Read these off the matrix that follows. Rows and columns are numbered from 1.
1) Report the entry directly below -30.
2) Report the entry at row 3, column 1.
3) Report the entry in the top-right corner.
4) Report the largest entry.
5) Report the bottom-right entry.
6) Report the entry in row 1 and column 3.
7) Report the top-left entry.
8) Report the entry at row 2, column 1.
19,2,25,-30,6,21
-1,-28,-5,30,39,-5
-16,49,-7,35,-24,15
72,33,-34,23,-54,-57
1) 30
2) -16
3) 21
4) 72
5) -57
6) 25
7) 19
8) -1

Questions about the table below. Rows and columns are numbered from 1.
1) What is the entry at row 1, column 2?
2) What is the entry just right of the centre entry?
3) What is the entry just left of 31?
4) What is the entry just left of 19?
5) What is the entry in row 1 and column 3?
6) What is the bottom entry of the column that holds the largest entry?
7) What is the entry at row 2, column 3?
8) What is the entry directly above the centre entry?
-5	21	2	15	25	2	11	5	13
-37	31	-39	0	46	11	-14	27	48
-24	33	-20	12	43	2	2	14	32
6	7	14	12	6	-2	14	-6	-6
6	7	15	12	7	2	13	-3	-4
-2	16	3	12	19	4	9	6	11
-24	24	-25	4	30	-5	-5	8	25
1) 21
2) -2
3) -37
4) 12
5) 2
6) 25
7) -39
8) 43
